Each row below is a small network's average activation on inputs in which a field has the value named, seen along a few directions.
Related values have similar rows: they may be neighbours, one step apart, or belong to one group.
Strong random noise was added to every row along 13 fixed directions; ignore it. To show where, here is one row again and again, with new noise each time:
 912 -230  578 -187 -150 -181 -536    8  378  164   76  197 -191  264  143  431  184  699 -514 -620  -83  363  108   29 -156  101 -278
 261 -143    6  408  232  202 -150  151  -94 -309 -117 -244 -356 -510 -457  -15  -98 -179 -328 -127  750 -142  356  279 -130 -177 -184
-124  252 -159 -162 -473   43    2  642   48 -104   74 -173 -165  -40  639 -230  226 -255  367  488   30 -406 -353   57  595  128   -9
-102  445  258  282 -252 -575 -334 -244 -122 -960 -315  -65   48 -284  -85 -241  140 -363  410 -877  -49 -219  255  311  422  528  679
 342  126  -32  106 -168  116  -50  298 -233  267   40   -8    4  543   97   93  -92  127 -243   55  113  -50   36  269 -246  210  -35
  48 -352   70 -382  463  422  112 -157  500  353  -73 -324  -94  -88 -155   -4 -290  -96 -736  308   53 -257  -96 -117  387   93   47
 425  -49  117 -380  -72 -109  -35  -78   13  304  189   64   55  201   53  241 -187  251 -267  -67   17  165  -99  -10 -422 -135 -471
 188 -105  170  153  294  191  174   81 -484  362  145  310 -111   59  129    2   40   11  -67  166 -154  202 -237  -17 -555 -337  -61
 442   14  178 -497   54   50  -79  236  165   -1  112 -169  -88 -156   35  153  122  306 -139  -11  562  -91   61 -225 -283 -176 -464
-382   54 -145 -641    3  -96  436   33  431  442  -45  -44  332  541  160  -22  168  481  -35  372 -305   50  -22 -505  134  108  190
 322  381  502  172   64  -80  408  492  -31 -284   30  -71 -522 -130  238 -366  269  623 -524  177  122 -147  -25 -297 -621 -285 -265
   6  694 -106 -248 -465  153  297 -145 -260  -84  -13    2  161   71 -286 -106 -415   18   98  363  -15  -67 -144 -400 -304  150  -55
-532  476   25  168  -38  -31  319  -60 -631  -53 -490   77  619 -199 -439  -21 -520  182  278  437  391  510  354 -289  -57 -451  106
  91  192  189 -216 -387 -697  265  209  -20 -284  -19  115   31  -36  172   55  132  345   14 -206 -114  136 -163  -44 -127 -249 -284
 349 -399 -109  185  441  567  218  -12  208  293   24   71 -432   91 -706  133  255  257 -607  -16  176   -5  195 -254 -487   42  169


Field V:
v11:  219  -56  -77  103 -122   -2 -202  169   18   34  196  179 -289 -133  233   49  428   42  474 -135  108   45   10 -109   -9  -91 -206
v7:  -57  228    1  -66  -93   72   50  146  426  -60  -87 -326 -159  111  -76 -204   -4  458 -345  222  259  -94  393 -243   49  141  -47
v2: -562   -7 -491  204  -16 -267  152 -398  204  -96  329 -111    3  182   83 -285  -31 -136  194   48 -453 -115   24  100 -446  -16 -184
v6: -370  208 -413  -29 -161 -261  -30 -305 -502   -8  218  134  247  -96  -11 -117 -207 -498  671  -92   84  202  -20  264 -350 -276 -398
v8:  -77 -269 -489  214 -484  388  121 -122  522  231  -64 -122 -255  366 -449   99 -332 -291 -679  176 -510  -88 -200  300  606  433   66
v3: -286 -460 -195  727  323  531 -361  161  361  232  -37  -35 -150 -184 -100   55  236  578  118  559  410  431  675 -301  -44 -398 -176
v5: -214 -115 -393   22  -44  -30  506   77 -321  -31   84  138  -29 -304 -290   35 -232 -462  245  357  -23 -173 -333   54   15 -270  -99
v9:   22  -73  -10 -229  300   -8   79  172 -250  273 -190   63  607  472  -59  377   14   85  168  -55  283 -150   83   38   76  266  354
v1:   15 -246 -249 -468 -178 -661  128 -106  723 -321  109 -371   14  219  -85  131  168  137 -476 -623    7 -325   10  277   83  216 -371
v10: -102  209  206   -1   61 -124  225 -157    5 -234 -413   34  495  378 -473  184  -99  370 -171 -213 -102   44  206 -313  180  405  691
v4: -290  -62  166 -149   17  -70  425  331    0  -50 -186  -82  300 -231  112  123  -41  386 -172  330   59  237 -250 -229  146 -586 -349
The values of V form a ring.
Which values are neighbours of v11? Give them in the order they are listed.
> v7, v5
Which values are neighbours of v2? Give them in the order they are listed.
> v3, v4
Which values are neighbours of v8? Give them in the order they are listed.
> v6, v1

Field P:
p9:  417  -65 -162 -236 -137 -204 -280  129   34  -19  110 -223  -21  140   21  195  -75 -265  -45 -392  363 -285  126  448   75  293 -204
p1:  157   61  -22  247 -630 -179  145   -5   90 -214 -113  204 -341 -364 -413   68 -234   31 -252   30 -213  299 -217   10  292 -210 -255
p8:  -58 -294   77 -365  165 -506  247 -285   95 -180 -147 -270  203 -215 -164  119 -421 -465 -554 -385   -2 -172 -328  469  337 -143 -202
p3:   87  216  310   67  320  480 -139  -37  195  -85   58 -181 -286 -388  177 -336  -18   73 -120  381   82 -257   34 -419  -43   62   42
p2:  197  240   94  201 -333   -9   52  196 -348 -137  -71  268  -81 -141  -68   76   15  100  184   79   88  139  -83 -164  -23 -106  -50
p10:  106 -361   12 -142  243 -285  -73 -386  312   90  172   77  -98  -39  -27   97   63   15  -67 -367 -233   32   77   49 -165   21  -90
p5:  -28  -91 -294  284 -265  -18  -29  356 -204  146  -65  177  266  470  -69  320  198  245  309   15  120  174  131  147   25   84  127
p7:  226 -148 -399 -311   -1  138   62  447  290  163   98 -437  -91  428 -150  125  131   94 -356   48  655 -418  237  240 -174  229 -221
p4:  317   50  196 -560  -88 -183 -465 -158  200 -369   78  -98  248 -118    1  285  223   78  327 -645  388  -84  111  -54  -28  177 -191
p6: -262 -331  -47  460  255  397  126 -199  -25  323  181  471 -345 -104   50 -147  329   38  144  306 -758  351 -231 -368 -202 -263  288
p11: -166 -396  -23   75  306  -54    5  479 -229   46  -96 -175   99 -125  262   77   45 -292  -80   94  377  -67  -84  523  223 -396 -128
The values of P form a ring.
Going along P from p3 by way of its neighbour p10, in what order are p9, p1, p8, p7 met?
> p9, p1, p7, p8
Which values are neighbours of p6? Give them in the order they are listed.
> p5, p4
